A small network was trained on invented records. Each row is its activation on one of them, seen along a few directions.
Each row is followed by the record's values for the fields LUGIZ, TILED, TUDE, DEP, DAZI.
A field that a record lacks is written none.
The largest differences between rows may come from other fields.
(in the rows, 500 means zero)
Strong random noise was added to every row along 7 fixed directions; ignore it. To show where, here is one row again and again, with new noise each time:
[738 536 774 561 478 462 297 667 759 312 589 570 388 480 494 367 402 766
 620 241 480 431 462 433 342]
[897 404 489 639 485 596 708 501 209 281 825 744 252 640 664 406 376 220
 675 552 450 422 224 381 602]
[664 502 492 452 573 580 392 477 502 436 530 463 286 547 440 188 444 597
 583 514 155 259 374 382 479]
[747 445 565 368 466 424 348 453 551 437 575 767 280 519 627 378 407 721
 808 462 474 524 364 520 600]
[774 563 663 717 489 492 618 757 449 311 634 649 566 538 609 660 323 404
 529 657 741 532 374 520 590]
[388 452 527 266 538 447 342 409 652 543 474 457 401 479 535 359 349 772
 594 523 398 417 473 583 578]
[945 619 830 778 442 501 584 795 497 341 478 709 627 548 590 786 389 483
 609 656 822 552 430 597 508]
[297 367 553 424 460 440 593 469 526 416 779 538 519 463 703 432 135 538
 583 461 689 489 403 512 690]
[677 411 546 280 545 432 487 404 527 477 489 615 254 638 639 804 532 536
 557 630 583 652 451 847 532]

[463 422 794 675 400 457 530 621 688 348 624 417 610 374 533 422 285 581
 580 144 583 359 553 272 297] | {LUGIZ: vupe, TILED: none, TUDE: none, DEP: zek, DAZI: pur}
[736 477 389 595 626 610 721 578 290 420 458 375 305 656 396 634 628 213
 313 670 230 410 417 575 398] | {LUGIZ: dab, TILED: zit, TUDE: none, DEP: zek, DAZI: vud}
[453 626 262 418 618 407 463 633 462 609 303 343 571 509 340 644 661 462
 284 826 363 550 580 544 643] | {LUGIZ: none, TILED: none, TUDE: suv, DEP: none, DAZI: vud}
[839 468 535 514 433 628 546 291 246 544 534 740 298 589 590 324 549 403
 788 445 362 361 350 409 522] | {LUGIZ: keruz, TILED: none, TUDE: kalub, DEP: none, DAZI: none}
[420 414  66 389 604 449 544 500 281 493 682 562 374 481 483 326 498 342
 438 697 312 532 352 337 756] | {LUGIZ: none, TILED: none, TUDE: none, DEP: none, DAZI: none}
[224 414 413 394 499 523 644 480 449 570 550 254 501 444 494 389 410 435
 423 516 348 380 544 392 533] | {LUGIZ: none, TILED: none, TUDE: fidep, DEP: pov, DAZI: pur}
[272 405 463 357 616 448 477 462 622 397 667 358 454 588 507 746 593 406
 222 400 690 719 561 735 395] | {LUGIZ: dab, TILED: dob, TUDE: suv, DEP: puzib, DAZI: vud}
[783 423 626 576 399 581 754 350 323 537 438 592 463 608 608 793 587 306
 616 566 641 538 498 639 444] | {LUGIZ: none, TILED: none, TUDE: pum, DEP: none, DAZI: none}
[514 744 424 458 659 402 252 692 641 562 214 444 547 435 384 503 555 800
 461 874 386 456 494 558 590] | {LUGIZ: dab, TILED: zit, TUDE: none, DEP: vodab, DAZI: vud}
[521 451 382 455 474 426 394 469 472 455 619 772 462 496 587 533 566 473
 576 418 679 663 502 474 588] | {LUGIZ: dab, TILED: dob, TUDE: none, DEP: puzib, DAZI: pur}
[583 517 460 561 580 651 522 431 378 615 300 411 551 552 401 377 479 540
 506 749 294 335 395 466 563] | {LUGIZ: figi, TILED: none, TUDE: pum, DEP: none, DAZI: none}
[436 552 350 372 585 415 458 528 504 385 676 467 156 483 656 357 476 473
 565 558 393 529 339 392 609] | {LUGIZ: vupe, TILED: none, TUDE: fidep, DEP: puzib, DAZI: vud}
[391 365 488 447 465 326 395 529 567 474 618 588 565 371 533 404 402 650
 530 288 612 661 570 468 559] | {LUGIZ: dab, TILED: zit, TUDE: perir, DEP: pov, DAZI: vud}
[532 593 444 520 528 449 528 537 456 553 367 468 554 532 484 573 558 418
 551 673 474 541 517 473 612] | {LUGIZ: dab, TILED: dob, TUDE: suv, DEP: gil, DAZI: pur}
[602 317 589 577 450 563 694 378 351 493 553 533 484 561 522 676 544 329
 528 415 539 523 487 591 403] | {LUGIZ: figi, TILED: none, TUDE: none, DEP: none, DAZI: none}
[302 668 601 645 576 530 401 675 655 548 430 227 745 432 376 427 372 592
 258 542 490 362 558 451 441] | {LUGIZ: keruz, TILED: none, TUDE: kalub, DEP: none, DAZI: none}
[700 868 430 735 611 551 390 866 468 410 311 520 668 501 397 502 526 456
 370 915 521 436 376 394 641] | {LUGIZ: dab, TILED: dob, TUDE: none, DEP: puzib, DAZI: pur}
[644 524 559 303 398 417 431 349 472 683 234 629 458 523 525 657 624 674
 737 581 562 614 612 659 502] | {LUGIZ: none, TILED: none, TUDE: perir, DEP: none, DAZI: none}
[557 433 549 579 468 595 805 545 336 483 552 359 469 559 526 655 515 225
 430 547 477 441 521 486 414] | {LUGIZ: none, TILED: none, TUDE: fidep, DEP: pov, DAZI: pur}
[296 269 336 360 523 543 748 293 351 443 791 314 282 597 546 532 499 187
 322 326 402 489 506 506 400] | {LUGIZ: none, TILED: none, TUDE: perir, DEP: none, DAZI: none}
[142 392 464 367 531 638 513 200 471 628 520 315 539 456 465 180 341 524
 490 380 283 243 517 409 524] | {LUGIZ: keruz, TILED: none, TUDE: none, DEP: none, DAZI: none}
[572 440 678 446 347 370 455 408 596 463 599 771 456 509 647 659 510 620
 680 174 854 778 584 641 399] | {LUGIZ: figi, TILED: none, TUDE: perir, DEP: none, DAZI: none}
[489 407 666 474 500 640 680 312 369 748 155 369 683 534 440 707 490 534
 577 675 493 380 569 731 469] | {LUGIZ: figi, TILED: none, TUDE: none, DEP: none, DAZI: none}
[475 564 529 478 545 460 486 697 608 597 268 293 598 431 374 621 582 602
 389 655 415 483 631 520 453] | {LUGIZ: none, TILED: none, TUDE: fidep, DEP: pov, DAZI: pur}
[333 369 497 411 558 532 501 416 519 686 289 322 603 443 376 453 497 647
 452 435 374 397 624 548 429] | {LUGIZ: figi, TILED: none, TUDE: none, DEP: none, DAZI: none}
[559 686 566 588 348 437 581 634 463 557 403 638 631 420 639 599 417 530
 736 768 639 461 518 410 643] | {LUGIZ: vupe, TILED: none, TUDE: fidep, DEP: vodab, DAZI: pur}
[646 516 664 594 328 444 599 439 419 516 587 782 563 537 673 587 475 377
 689 428 829 579 505 612 601] | {LUGIZ: dab, TILED: zit, TUDE: suv, DEP: pov, DAZI: vud}
[491 686 379 545 643 505 349 736 547 508 377 370 534 425 355 347 544 580
 333 755 265 430 496 375 557] | {LUGIZ: keruz, TILED: none, TUDE: fidep, DEP: pov, DAZI: pur}
[491 707 463 277 412 223 281 624 698 551 356 713 454 355 612 645 613 818
 675 660 694 715 561 574 651] | {LUGIZ: vupe, TILED: none, TUDE: fidep, DEP: puzib, DAZI: pur}
[329 631 486 601 521 363 383 775 669 383 558 335 589 370 375 210 410 640
 351 320 402 456 579 263 402] | {LUGIZ: dab, TILED: zit, TUDE: perir, DEP: pov, DAZI: vud}
[272 629 364 267 528 449 475 358 466 585 399 400 407 510 598 487 354 555
 533 826 509 460 488 594 737] | {LUGIZ: dab, TILED: dob, TUDE: perir, DEP: zek, DAZI: pur}
[218 272 652 518 385 647 673 216 440 649 529 378 710 477 579 299 167 609
 666 330 497 307 456 461 553] | {LUGIZ: figi, TILED: none, TUDE: pum, DEP: none, DAZI: none}
[773 441 407 732 542 592 590 636 270 378 659 589 511 619 441 518 709 200
 364 440 464 488 499 402 428] | {LUGIZ: dab, TILED: zit, TUDE: suv, DEP: puzib, DAZI: vud}
[288 588 583 594 443 592 644 474 506 536 498 347 663 446 482 459 476 414
 489 465 519 301 621 500 482] | {LUGIZ: dab, TILED: zit, TUDE: suv, DEP: vodab, DAZI: vud}
[267 384 545 295 443 380 677 291 464 648 389 480 558 430 710 696 324 495
 596 631 722 553 538 689 673] | {LUGIZ: vupe, TILED: none, TUDE: none, DEP: pov, DAZI: pur}
[541 562 813 672 507 647 521 570 616 451 421 361 726 506 409 619 470 510
 359 399 666 459 644 608 244] | {LUGIZ: keruz, TILED: none, TUDE: suv, DEP: none, DAZI: pur}
[475 403 491 418 580 437 359 452 632 300 819 570 209 514 562 403 457 611
 495 224 461 570 385 483 446] | {LUGIZ: dab, TILED: zit, TUDE: none, DEP: vodab, DAZI: vud}
[358 604 632 645 564 677 585 520 537 595 237 102 764 515 310 607 491 479
 216 719 426 294 587 608 364] | {LUGIZ: figi, TILED: none, TUDE: pum, DEP: none, DAZI: none}
[429 556 499 490 508 339 564 700 583 460 570 570 565 496 654 782 356 524
 436 640 793 699 456 727 702] | {LUGIZ: dab, TILED: zit, TUDE: suv, DEP: zek, DAZI: vud}
[685 553 408 425 555 435 337 564 529 583 312 538 374 536 463 544 630 600
 559 623 365 565 496 581 505] | {LUGIZ: dab, TILED: dob, TUDE: kalub, DEP: pov, DAZI: pur}
[509 447 459 120 554 460 464 190 550 585 382 479 163 613 612 752 663 588
 513 604 411 636 458 869 482] | {LUGIZ: figi, TILED: none, TUDE: pum, DEP: none, DAZI: none}
[539 608 351 501 537 617 497 405 319 575 367 501 488 516 399 343 550 379
 509 746 326 371 417 477 644] | {LUGIZ: dab, TILED: dob, TUDE: none, DEP: pov, DAZI: pur}

Which values does each new row have?
[464 504 437 678 612 540 344 660 603 354 683 436 531 433 311 241 480 516
 300 294 310 439 496 267 370] | {LUGIZ: keruz, TILED: none, TUDE: none, DEP: none, DAZI: none}
[445 413 468 501 447 485 634 520 475 383 783 446 337 460 584 336 408 393
 541 306 428 451 449 286 463] | {LUGIZ: none, TILED: none, TUDE: fidep, DEP: pov, DAZI: pur}
[421 491 309 446 572 524 486 477 402 647 224 313 570 523 326 631 700 383
 284 804 374 438 652 624 498] | {LUGIZ: dab, TILED: dob, TUDE: none, DEP: pov, DAZI: pur}
[638 491 324 335 552 323 371 581 620 370 625 619 212 543 537 697 692 527
 409 488 540 810 476 626 488] | {LUGIZ: none, TILED: none, TUDE: pum, DEP: none, DAZI: none}
[244 485 489 235 515 526 538 270 479 837  84 250 645 519 409 720 573 599
 432 762 466 448 716 784 512] | {LUGIZ: none, TILED: none, TUDE: perir, DEP: none, DAZI: none}
[242 598 480 478 597 439 351 692 714 509 401 366 693 439 445 584 373 686
 357 574 624 584 514 569 573] | {LUGIZ: dab, TILED: dob, TUDE: none, DEP: puzib, DAZI: pur}
[257 444 483 343 511 398 510 473 531 569 480 513 670 416 580 661 378 635
 467 578 697 632 500 650 679] | {LUGIZ: figi, TILED: none, TUDE: none, DEP: none, DAZI: none}
[518 420 530 483 380 484 742 327 323 570 444 544 488 537 674 606 526 315
 621 541 549 513 540 631 632] | {LUGIZ: dab, TILED: zit, TUDE: suv, DEP: pov, DAZI: vud}
[751 360 501 412 455 494 493 348 479 488 526 663 282 571 573 559 600 566
 678 372 450 590 461 552 447] | {LUGIZ: none, TILED: none, TUDE: pum, DEP: none, DAZI: none}
[652 572 578 394 404 469 428 394 471 656 241 570 503 498 457 514 598 663
 716 555 478 495 602 539 468] | {LUGIZ: none, TILED: none, TUDE: perir, DEP: none, DAZI: none}
[479 662 442 599 545 473 622 816 439 566 317 344 710 432 431 674 497 423
 339 913 538 499 554 467 624] | {LUGIZ: none, TILED: none, TUDE: fidep, DEP: pov, DAZI: pur}
[555 448 728 624 427 515 737 537 491 543 412 468 658 500 606 785 401 471
 532 499 801 566 555 663 439] | {LUGIZ: figi, TILED: none, TUDE: pum, DEP: none, DAZI: none}
[508 420 272 514 565 480 475 458 317 474 610 526 476 517 429 368 666 396
 418 412 329 541 533 386 575] | {LUGIZ: dab, TILED: zit, TUDE: suv, DEP: puzib, DAZI: vud}
[416 448 366 547 470 278 411 759 699 165 949 621 351 425 559 489 483 399
 323 133 690 757 480 350 445] | {LUGIZ: dab, TILED: dob, TUDE: none, DEP: pov, DAZI: pur}
[684 552 517 394 502 515 503 425 450 582 285 432 374 609 408 693 729 472
 469 575 402 528 617 644 329] | {LUGIZ: none, TILED: none, TUDE: perir, DEP: none, DAZI: none}
[368 524 320 603 503 600 763 592 235 588 530 370 650 422 481 268 337 289
 515 812 359 269 421 217 734] | {LUGIZ: none, TILED: none, TUDE: fidep, DEP: pov, DAZI: pur}
[583 624 645 629 381 588 678 432 391 363 660 563 451 538 660 575 425 268
 615 433 680 431 473 477 452] | {LUGIZ: dab, TILED: dob, TUDE: perir, DEP: vodab, DAZI: pur}
[547 588 474 413 552 552 504 462 462 553 365 438 380 506 512 480 592 495
 487 669 359 425 504 523 520] | {LUGIZ: keruz, TILED: none, TUDE: fidep, DEP: pov, DAZI: pur}
[410 465 413 517 522 427 593 645 542 391 673 429 511 471 553 585 395 456
 372 496 592 605 479 464 539] | {LUGIZ: none, TILED: none, TUDE: pum, DEP: none, DAZI: none}
[306 315 497 447 450 609 494 191 481 422 900 600 413 514 636 144 233 472
 621 210 489 457 357 407 557] | {LUGIZ: keruz, TILED: none, TUDE: suv, DEP: none, DAZI: pur}
[581 565 554 554 541 697 549 337 326 754 131 430 729 535 423 506 494 534
 553 824 409 320 538 584 581] | {LUGIZ: keruz, TILED: none, TUDE: pum, DEP: none, DAZI: none}
